These are the activations of a small neural network, seen along a few directions. Each row is one input.
In each table, some parts of the input vary, and every possible input appears once, in random order.
A made-up example of a description, with smaller parts first: one of 8 places around a ring, together with either a single point or (one of 2 separate values, together with one of 4 places along a line) or one of 9 places around a ring.
Shared parts are said once, and a part with two or three values counts as separate values.

Other details of the inputs vary at random and push rows far along three fixed directions, the same in every table; ignore that.

Table:
x1: [ 13 -11  11 -10  11  13  -2  15   7  -6  10]
x2: [ 12  -3  13  -8   7  11   1  13  -1 -11   9]
x3: [ 14  -7  13 -12  13   9  -6  19   9  -2   6]
x4: [-16  -3  -5  17  -9  20   7 -16   0 -13 -17]
x5: [12 -6 12 -5  1  5  2 11 -1 -8  5]
x6: [19 -5  9 -7 10  8  3 14  3 -5 10]
x7: [-12  16 -17  16  -6 -35 -11  -2  15  12   8]
x8: [-21  16 -26  13 -19 -26  -1   4  12   7   0]
x9: [ -9   0  -5  18  -8  20   7 -12   8  -5 -24]
x10: [ -9  17 -13  -5  -7 -34 -11   4  13   5  27]
x11: [ 15  -3  16 -11  14  10   0  19   7  -3   5]
x12: [ -4  -3   2   6   5  -3   1 -13 -13  12 -20]
x13: [ -6  20  -9  -8  -3 -33  -6   8  11   2  29]
x14: [ -8  -1  -2  -5  -4   2   3 -19 -17   4 -11]
x15: [ -5  -1   0  13  -4  19   6  -8   6  -3 -19]
x16: [ -4  -5   1   5   0  -3   2 -16 -21   3 -13]
x17: [-19   7 -14   8 -18   0   4   9  14  -1  -5]
x18: [-10  -3  -7  18  -9  19   1 -13   9  -3 -23]
x19: [-11  -3  -1  12  -6  19   6 -11  -1 -12 -12]
x20: [-12  -2  -6   6 -17  19  10 -16   4 -11 -17]
x21: [10 -7  9 -6  4 12 -5 10  1 -9  9]
x22: [13 -5 12 -9 11  9 -6 15  8  0  4]
x23: [  1  -2  -1   5   5   1  -5 -12 -13  14 -14]
x24: [ 20   1   6 -18  39 -35 -11 -30 -79  53 -19]
x25: [ -3  13  -9   2   1 -41 -14  11   8   4  28]
x26: [ -2  -7   0   4   6  -7   3 -16 -19  12 -13]
x27: [  2  -2  -1   4   8  -2   3 -16 -21  12  -9]
x28: [-20  18 -24  11 -19 -25  -6 -14  12   3   8]
x29: [  8  -4   9 -21   3  14  -3   9   3  -6  12]
x30: [ 14  -7  17 -12  13   5   1  21   8  -3   4]
x31: [-14   6 -17  22 -15  -8  -1  -3  26  -6   5]
x32: [18 -6 14 -9  4  4  1 16  0 -9  9]
x33: [17 -5 14 -8  8  3  1 17  6  0  1]
x34: [ 14 -10  11 -10  11  10  -3  15   6  -4  12]
x35: [  1  11  -9   5   1 -37 -10  12  15   8  28]
x36: [ -1  -4  -1   6   2  -7   4 -11 -11   9  -8]
x37: [ -6  20  -9  -7  -4 -33  -5   8  11   2  28]
x38: [12 -5  8 -5  2 10 -4  9  0 -7  9]
x39: [ -3  13  -6   1   0 -46  -8  13   7   3  25]
x40: [-14   7 -12  21 -19 -11   3  -3  18 -12  -1]
x41: [-19   1  -8   5 -12  22   8 -19   2 -10 -14]
x42: [ 15 -12  16 -12  11   6   4  18   5  -5   9]
x43: [  1  -3   3   4   5  -3   1 -11 -14  13 -18]
x44: [-19  14 -15  16 -10 -42  -5  -3   7   3  11]
x45: [  7  -7   8 -22   6  13   2  28   2  -2   5]
x46: [-14  -3  -6  -1 -10  21   1 -15   3  -8  -9]
x47: [  6   6  -6 -13  13 -17  -3 -37 -59  31 -16]
x48: [ 22   1   7 -16  34 -30 -10 -28 -74  50 -19]
x49: [ -2  11 -10   5   2 -37 -11  12  17   7  28]
x50: [  2   1   0   4   4  -2   0 -15 -24   6  -8]
x51: [ -5  -5  -3  14  -5  20   9 -11   3  -6 -12]
x52: [ -5  -9  -4  13  -6  20   3 -11   5  -5 -12]
x53: [-18  15 -19  17  -9 -37 -12  -5   9   4  15]
x54: [ -6  -9  -2  14  -8  16   9 -10   5  -6 -16]
x55: [-23   7 -16   8 -16  -5   3   6  11   1  -6]
x56: [  9  -2   5 -15  -2  15  -3   3   1  -5   8]
x57: [ -6  -5  -4  13 -10  18   0 -12   0  -8 -11]
x58: [-10   0  -7  19 -14  19   7 -13   4 -14 -15]
x59: [ 15  -7  12 -10  14  10   3  17   6  -6  12]
x60: [ 14  -6  17 -11  11   3   0  21  10  -3   5]
x61: [ 12  -2  10 -18   0   7   2   9   0  -6   9]
x62: [ -9  -4  -3  17 -10  17   8 -11   9  -5 -26]
x63: [  6  -2   5 -14  -2  15  -2   2   1  -5   7]
x64: [ -8  -8  -5  17 -10  16  11 -13   6  -7 -20]
x65: [ -9   2  -4   1 -11  22   8 -14   1  -9 -10]
x66: [ 11  -3   5 -17   1  11   1  24  -1   2   3]
x67: [ -4   0  -1  -6  -4  -2   3 -18 -19   7  -9]
x68: [ -3   4  -3  -6  -1   4   3 -18 -19   6  -6]
x69: [-19  -3  -5   4 -14  18   9 -18   2 -10 -16]
x70: [13 -6 12 -7 11 12  4 13  4 -5  9]
x71: [ -8  16  -8  -7  -5 -40  -6   7  10   4  25]
x72: [ 14  -6  13 -11  13   8  -6  18   8  -1   6]
x73: [18 -1 11 -8  6  7  0 14 -2 -8 12]
x74: [ 14  -3  15 -11  15  11   0  19   8  -4   5]
x75: [ 14 -12  15 -11  11   8   4  17   6  -7   8]
x76: [ -9  -6  -2  11  -1  17   8 -10   2  -5 -11]
x77: [  7  -5   7 -21   5  10   1  27   0   0   5]
x78: [-10   6 -13  18 -15  -5  -4  -2  17 -10   4]
Each input here is: one of 6 places along a line, together with either a single point or (one of 3 separate values, together with one of 4 places along a line).
- The inputs of x2 and x4 match in every part but the place on the line of 6. If x12 is changed in the same way as x2 into x4, which row does it become? => x30
- The inputs of x66 and x8 match in every part but the place on the line of 6. If x15 is changed in the same way as x66 into x8, which row does it become? => x9
- Which other rows does x54 become when the place on the line of 4 takes its other values? List them by row number. => x32, x33, x61
- Which other rows agree with x35 in the place on the line of 6? List them by row number. => x5, x17, x23, x27, x36, x38, x43, x48, x50, x63, x67, x68
- Which other rows agree with x71 in the place on the line of 6? List them by row number. => x11, x13, x19, x29, x34, x42, x44, x53, x60, x72, x76, x77
- Which other rows does x25 become when the place on the line of 4 takes its other values? List them by row number. => x1, x3, x46
- Which other rows does x14 become when the choice among 3 separate values takes its other values? List them by row number. => x10, x37
